These are the activations of a small neural network, seen along a few directions. Each row is one input.
Each table varies a few parts of the input and shows all the possible inputs, shuffled.
A made-up example of a description, with smaller parts first: one of 3 separate values, together with either a single point or one of 11 places along a line or (one of 4 places along a line, together with one of 5 places around a ring).
Shared parts are said once, and a part with two or three values counts as separate values.

A family of inputs:
x1: [ 16   1  36 -23 -18  24 -24  19  58  36 -23 -31 -42]
x2: [-34  17  62  29 -14  49 -30  55 -21 -32  13  39 -13]
x3: [-52 -35  22   0  28  18  -4  37 -47 -19 -38 -12 -17]
x4: [-61  30  33   5  23  24 -43  -8 -46   9 -10  17  -1]
x5: [  6  18  24  57 -20  61  25  62 -33 -45  37  31  -2]
x6: [ -4 -13 -55  11  14  12  40  -6 -78 -28  13   2   9]
x7: [-66 -33  26  -2  50 -44 -18 -21 -32 -32 -34  23  34]
x8: [  5  24 -34  22 -10  45  23  -3 -75 -24  34  10   5]
x9: [-24  44 -24  11   6  10 -33 -29 -73   7  16  21  22]
x10: [-71  -8  12  -7  47  -7 -26 -11 -49   6 -30   8   5]
x11: [ 47 -58  -6  -2  -3 -32  57  15  59 -16 -25 -34   1]
x12: [-28 -18 -32   4  32 -58  -9 -43 -58 -34  -9  29  56]
x13: [-46 -61  37   5  31 -19   4  28 -30 -57 -42   3  12]
x14: [ 40 -35 -20  -6  -3   5  48  23  41  20 -21 -48 -26]
x15: [ 33  62  -7 -10 -35 -17 -38 -28  49  41  44  22   9]
x16: [ 42 -12 -58 -25 -12 -12  38 -25  23  24   8 -31 -11]
x17: [-53  45  54  24   3  23 -52   8 -26  -7  22  57   6]
x18: [  4 -36  16 -31   4  -7  -7  16  53  33 -41 -43 -39]
x19: [ 49 -35 -44 -21 -12 -49  48 -34  41 -13   3 -16  17]
x20: [-11 -33 -16  29  23  29  51  44 -59 -34 -16 -19  -7]
x21: [ 19 -13 -36 -30   6 -82  -6 -60  44  15 -10  -9  34]
x22: [ 13  38 -13  40 -30  44  14  14 -55 -38  66  49  13]
x23: [-42   3  42  11   4  50 -22  39 -42 -16 -19  -1 -21]
x24: [ 53  24 -37 -17 -34  19  23 -21  26  29  28 -23 -13]
x25: [-16  59  -3  29 -14   9 -41 -12 -54  -8  48  59  29]
x26: [-11 -30  20 -34  24 -69 -18 -40  70  18 -34 -13  10]
x27: [ 63  40 -16  -2 -53  18  15  -2  46  15  60  17  -5]
x28: [ 60  17  20  16 -44  35  24  44  66  11  29   2 -20]
x29: [ 13  10 -50 -34   5 -45 -16 -50  27  51  -6 -25   6]
x30: [ 10 -59  30 -28   5 -43   2   7  70  -4 -45 -28 -11]
x31: [  3  46  47 -13 -17  -4 -50 -10  76  43  19  21 -16]
x32: [ 24  46 -28 -25 -16 -15 -31 -45  30  55  13 -17   2]
x33: [-33   7 -46  -1  29 -21 -17 -33 -76   4  -4  13  28]
x34: [ -2   4   4  39  -1  62  34  46 -54 -30   5  -9 -10]
x35: [ 51   2  -1   1 -25  37  32  26  45  24  -2 -38 -28]
x36: [ 25  16  56  -8 -36  22 -32  36  78  21   8   9 -34]
x37: [  2 -38 -41  16  16 -25  48 -16 -60 -66   8  17  37]
x38: [ -5 -59  -1  34  25  -8  60  35 -41 -72 -20  -4  22]
x39: [-17  -7   5 -37  23 -33 -27 -31  53  54 -30 -28 -18]
x40: [ -6  30  26 -28   2  -3 -43 -27  57  57 -12 -18 -23]
Q: The inputs of x16 and x6 match in every part but one. If x11 is changed in the same way as x16 into x6, which row does it become?
A: x38
Q: The inputs of x10 and x39 match in every part but one. If x4 is changed in the same way as x10 into x39, which row does it become?
A: x40
Q: Describe the family of inputs behind these rows.
A: one of 2 separate values, together with one of 4 places along a line, together with one of 5 places around a ring
Q: Which other rows does x31 become when the choice among 2 separate values takes its other values? List them by row number.
A: x17
Q: Which other rows does x27 become when the place on the line of 4 takes its other values? List them by row number.
A: x16, x19, x24
Q: Which other rows does x29 become when the choice among 2 separate values takes its other values? List them by row number.
A: x33

A family of inputs:
x41: [ 34 -18 -11 -39 -31  -4  10   9  47   3 -19 -52 -15]
x42: [ 26 -29  -6 -22 -33  19  18  19  23  14   7 -14 -43]
x43: [  0  41  -4 -13  14  -9   3 -26  28  56   7 -21   0]
x44: [ 42  14 -20  -2  -3  -4  49  -3  40  30  13 -36   0]
x45: [ 32 -21  -6   4   7 -57 -23 -11  56  29 -35 -19  11]
x46: [-41 -45  11  -7  45 -18  26  -3 -35 -45 -10  30  10]
x47: [ -2  20  45  44  -7  25 -25  56 -18 -16  -5  21  13]
x48: [-28 -38 -13   7  37 -28   1  32 -49 -23 -16  28  16]
x49: [  5  -6   2 -16  22 -31 -25 -42  42  46 -46 -38  -7]
x50: [ 11 -15   1 -15 -31 -13 -27  27  25  22  13  19 -22]
x51: [  8   1 -23  22  -5  21  18  12 -51 -42  18 -18 -15]
x52: [-22 -16 -27  33   8  21  47  19 -51 -26  -5  -9  16]
x53: [ 22  12 -21   5 -22  -8 -26  -7 -44 -13   9  33  37]
x54: [  6 -11  20 -45 -22 -25 -10 -17  64 -11  -7 -16  -1]
x55: [ -7  15 -15  30  -3 -13 -26  20 -49 -34  23  16   6]
x56: [ 26  27 -12   6  -2 -35   4   7  41  39  19  -2  19]
x57: [ -2 -21  25 -28 -25  -3  -3  -8  40   0  20  22 -29]
x58: [ 38  11 -24   3 -13  37  30  13  35  24  22  -5 -31]
x59: [-33  27  -8   9  13  14 -28 -13 -61 -15  13  -6 -12]
x60: [ 47 -34 -14  -5   6 -27  22 -20  54  20 -41 -53  -8]
x61: [ -8   9   5 -51 -13 -10 -35 -14  36  29 -25 -38 -14]
x62: [-20   9   9  16   3  -2  -2 -15 -34 -56  31  17   0]
x63: [ -3  37  -8  -8   5  29 -16 -12  24  50  16   8 -30]
x64: [-62  10 -11  21  25  14   0  -5 -60   0  -9   2  18]
x65: [-54 -26  -5 -13  52  -1  -2  -1 -61  -4 -25   5  -1]
x66: [ 37  -2 -28  -3 -26  26  19 -16 -46 -20   4   1  18]
x67: [ 15  20  11  -7   5 -25  29 -29  57  18  26   0  14]
x68: [ 10  18   8  -3  -5  14   9 -14  52  11  36  30 -17]
x69: [-15 -54 -21  -1  36   5  46  24 -52 -31 -21  -6  -4]
x70: [ 20 -27  16 -10  15 -48   2 -46  71   7 -29 -18   6]
x71: [ 14   7  38  37  -9  60  19  49 -21 -23 -10 -10  -7]
x72: [  9   6   2  -8 -18   3  -2 -43 -29 -35  16  36  32]
x73: [-36  -1 -19  42  10 -13   2  27 -49 -19   0  24  35]
x74: [ 19  -5  -3 -31 -28 -35 -34  18  49  11 -14 -18   5]
x75: [ -5  24 -14 -13  -6  18 -28 -40 -56   7   0  12  18]
x76: [ 22  24 -16  11 -11   3 -16  22  37  32  27  27 -11]
x77: [-48  -8   5  28  17  -2  27  -8 -33 -41   7  26  30]
x78: [-15  -1   9 -33 -15  12 -28  -6  12  41   1  -1 -41]
x79: [-27  32  53  25   9  52 -26  24 -30   3 -15   1  -4]
x80: [-14  14  69  31  -1  37  -1  22  -3 -36   4  24   7]
Q: The inputs of x75 and x53 match in every part but one. If x64 is changed in the same way as x75 into x53, which row does it become?
A: x73
Q: The inputs of x69 and x46 match in every part but one. If x66 is changed in the same way as x69 into x46, which row does it become?
A: x72
Q: Describe the family of inputs behind these rows.
A: one of 4 separate values, together with either a single point or one of 4 places along a line or one of 5 places around a ring

A family of inputs:
x81: [ 25 -23  24  -1 -16  13  19  33  45  -5 -10 -17 -21]
x82: [-48  -4  -5   5  36 -30 -17 -28 -49 -16 -13  20  32]
x83: [ 35  29 -17 -39 -18 -38 -28 -50  79  63  10 -13  -4]
x84: [ -1 -53 -10 -11  19 -18  29   8   2 -13 -37 -32  -5]
x85: [  2   1 -21  30  -9  34  30  22 -70 -46  27  20  10]
x86: [-14  50  28  16 -12  39 -33  15  -7  18  23  22 -11]
x87: [ 21  16  11  29 -21  54  26  42  -6 -10  22   1 -18]
x88: [-11  11  42 -13  -6  -2 -38   5  44  22  -8   5 -16]
x89: [ 71  -5 -36 -27 -29 -25  29 -22  80  35   9 -36 -10]
x90: [-31  35  -2  17  -1  20 -29  -7 -70 -18  26  40  17]
x91: [-14 -39 -24  18  29 -17  40   3 -50 -43 -14   0  25]
x92: [-36 -18  10 -24  28 -31 -27 -22   3  13 -35 -11   1]
Q: Describe the family of inputs behind these rows.
A: one of 2 separate values, together with either a single point or one of 5 places around a ring
Q: The inputs of x87 and x86 match in every part but the choice among 2 separate values. If x89 is changed in the same way as x87 into x86, which row does it become?
A: x83
Q: Which other rows does x88 become when the place on the ring of 5 takes its other values? List them by row number.
A: x82, x86, x90, x92
